These are the activations of a small neural network, seen along a few directions. Each row is one input.
Each table varies a few parts of the input and shows all the possible inputs, shuffled.
A made-up example of a description, with smaller parts first: one of 5 places around a ring, together with either a single point or (one of 2 separate values, together with one of 4 places along a line) or one of 11 places around a ring.
Shared parts are said once, and a part with two or three values counts as separate values.

Other details of the inputs vary at random and push rows far along two fixed directions, the same in every table; ignore that.

Rows:
r1: [ -2   3  -1   2  -7   5  -2   5 -10 -23  -7]
r2: [ -7   1  -7  11  -4   5  10   1 -11 -29 -27]
r3: [  7   5  16  23  -5  20 -24   8 -14 -41  17]
r4: [  6  18   6   9 -10   9 -22  40  -5  -8  79]
r5: [ -5   0   9  16   4  12 -14 -11 -12 -34  -9]
r6: [  0 -25  -4  -1   3 -19   2  -7  14  35 -30]
r7: [ -7   2   8  10   6  11  -5 -16 -13 -11  -7]
r8: [ -8 -32  -7  -7  13 -22   6 -26  17  34 -51]
r9: [  3   7  10  12  -4  13 -12   1  -9 -23  -1]
r10: [-13  -1  -4 -10   3 -13  30 -27   3  16 -39]
r11: [ 11  -4 -17 -11   8  -4  10 -11   9   3 -36]
r12: [  2 -24   5  11  10  -6 -16  -9  10   9 -21]
r13: [  9  20  11   3 -13   8 -23  42   2   1  93]
r14: [  4  16  -3 -12 -11  -1  -4  34  -1  15  53]
r15: [ -6  14   1 -19  -4 -11  20   4   9  61  40]
r16: [  3  -2  12  10   1   8 -13  -5 -12 -37  -6]
r17: [  0   3  -1   7  -9   2   4   9  -8 -22  -3]
r18: [ 28   5  -5  24  -6  16 -21  22  -5 -45   7]
r19: [ -7  13  -5 -14  -5  -4   9  19   7  23  44]
r20: [-17   7  -3 -26   7 -14  27 -16  13  62  13]
r21: [  1 -26  -1   3   6  -9  -9  -5   9  19 -33]
r22: [ 15   8 -16 -21   2  -6   5  15  24  44  47]
r23: [ -2  -2   5   3   1   4   2 -13 -10 -28 -37]
r24: [ -3   2   8  13   5  14  -1 -14 -14 -21 -31]
r25: [ 16  -7 -10   8  10   8 -11  -8   1 -26 -23]
r26: [  6  -1  15  20  -3  15 -16  -3 -17 -55 -15]
r27: [ -9   6  -8 -33  -6 -22  31  -3  12  49  12]
r28: [-23  -6 -14 -30   6 -21  38 -27  10  31 -32]
Description of these inputs: one of 4 places along a line, together with either one of 2 separate values or one of 5 places along a line.
The inputs of r26 and r27 match in every part but the place on the line of 4. If r28 is changed in the same way as r26 into r27, which row does it become?
> r17
List by row number the other rows that have the place on the line of 4 in common with r9.
> r1, r11, r14, r21, r23, r24
Which other rows does r4 become when the place on the line of 5 takes its other values? List them by row number.
> r5, r7, r13, r16

Rows:
r29: [  3   6   0   5  14  33 -20 -14  -7 -40  -4]
r30: [  5   6  19  34  -8  12  -3 -13 -26 -59 -21]
r31: [ 8  9 -5 -2  1 -9 15 -9 24 22 34]
r32: [  0   7  11  26  -6   2 -11  32 -14  11  30]
r33: [  3  -2 -14   3  11 -11   7  15  20  65  31]
r34: [12 11  4  6 -8  4 -2 13 26  7 73]
r35: [ -4 -22   1 -19   2 -12 -11  -2  23  27  31]
r36: [  1 -18  -5  45  10  19 -19   3  -4 -29 -19]
r37: [ 10 -27  13  11   6   4 -32   2   4 -32   5]
r38: [16 12  6  9 -4 -5 -3  4 19 10 35]
r39: [  5  22  -6 -17  16   5  -6  -3  12  32  25]
r40: [ 29  22  14   4 -13  42 -31  25 -18 -17  22]
r41: [  4   3 -35 -42  11 -32  31   1  27  52   5]
r42: [-10  11   7  -6 -14 -10  24  -5   7  19  37]
r43: [ -1  22  15  -5 -16  -7  12  20  11  24  82]
r44: [-30 -11  -4   1   8 -15  33 -23   3  28 -51]
r45: [ -3   2  -1  23 -12  15 -11  22 -28 -87 -21]
r46: [  1  12  25  19   2  39 -25   6 -33 -59  13]
r47: [-11  20   7 -27   8   3  14 -10 -12  28  17]
r48: [ 15  10  -6  -1   2 -12  11  -8  17  27  34]
r49: [-12  -9  13  51 -10  26 -22  14 -26 -55 -17]
r50: [ -7  -3  -4  19 -18  15  -9  16 -26 -84 -18]
r51: [  7  26  19  14 -19  -4  -4  22   1   4  61]
r52: [ -4   3 -34 -41  10 -27  33   4  35  45   8]
r53: [ -6  34  10 -20  -5   8 -10  14 -10  36  69]
r54: [  9 -11  -1  39   8  14 -15  15  -2 -12   5]
r55: [ -9 -29  28  20  -9  15 -33  -7 -22 -70 -20]
r56: [-12  -5 -18 -29  36  -4  33 -67   3  12 -95]
r57: [-30 -23   6 -17  11 -29  16 -37   3  13 -81]
r58: [  4   3  -3  21 -11   9 -12  16 -36 -78 -27]
r59: [ 23  11  -2  -7 -22  -1  -3  48   9  82  61]
r60: [  3 -14   1 -16   6 -23 -16  -1  22  38  14]
r61: [  1   3  14  50  -9  18 -30  23 -28 -37  -8]
r62: [ -1  17  -7 -26  17   9   4  -2  16  37  44]
r63: [ -35  -32   -1  -31   15  -34   33  -58    0   20 -101]
r64: [-17  16   5 -24  -1  10   9  -2  -7  22  37]
r65: [ 38   1  -5   9 -26  22 -21  35 -23 -54 -12]
r66: [-43 -34   1 -31  14 -30  39 -53  10  15 -99]
r67: [  8 -17   2 -52 -10 -24  17   0  21  87  -2]
r68: [ -8 -33  -4 -21  25 -25   9 -38  17  20 -64]
r69: [ -1   1 -27 -27  -1 -13  16  12  24  16  21]
r70: [ -32   -7  -29  -22    3  -32   45  -47  -11  -14 -120]
r71: [ 25   4 -14  24  -1  11 -27  22  -8 -64 -13]
r72: [ 35   8  15  24 -19  23  -8  -1 -14 -38 -27]
r73: [ 13  -3 -10  25   6   1 -18  17   1  28  28]
Describe the family of inputs behind these rows.
> one of 5 separate values, together with either a single point or (one of 2 separate values, together with one of 4 places along a line)
The inputs of r46 and r66 match in every part but the choice among 5 separate values. If r40 is changed in the same way as r46 into r66, which row does it become?
> r67
Which other rows does r42 become when the place on the line of 4 takes its other values? List them by row number.
> r30, r43, r51
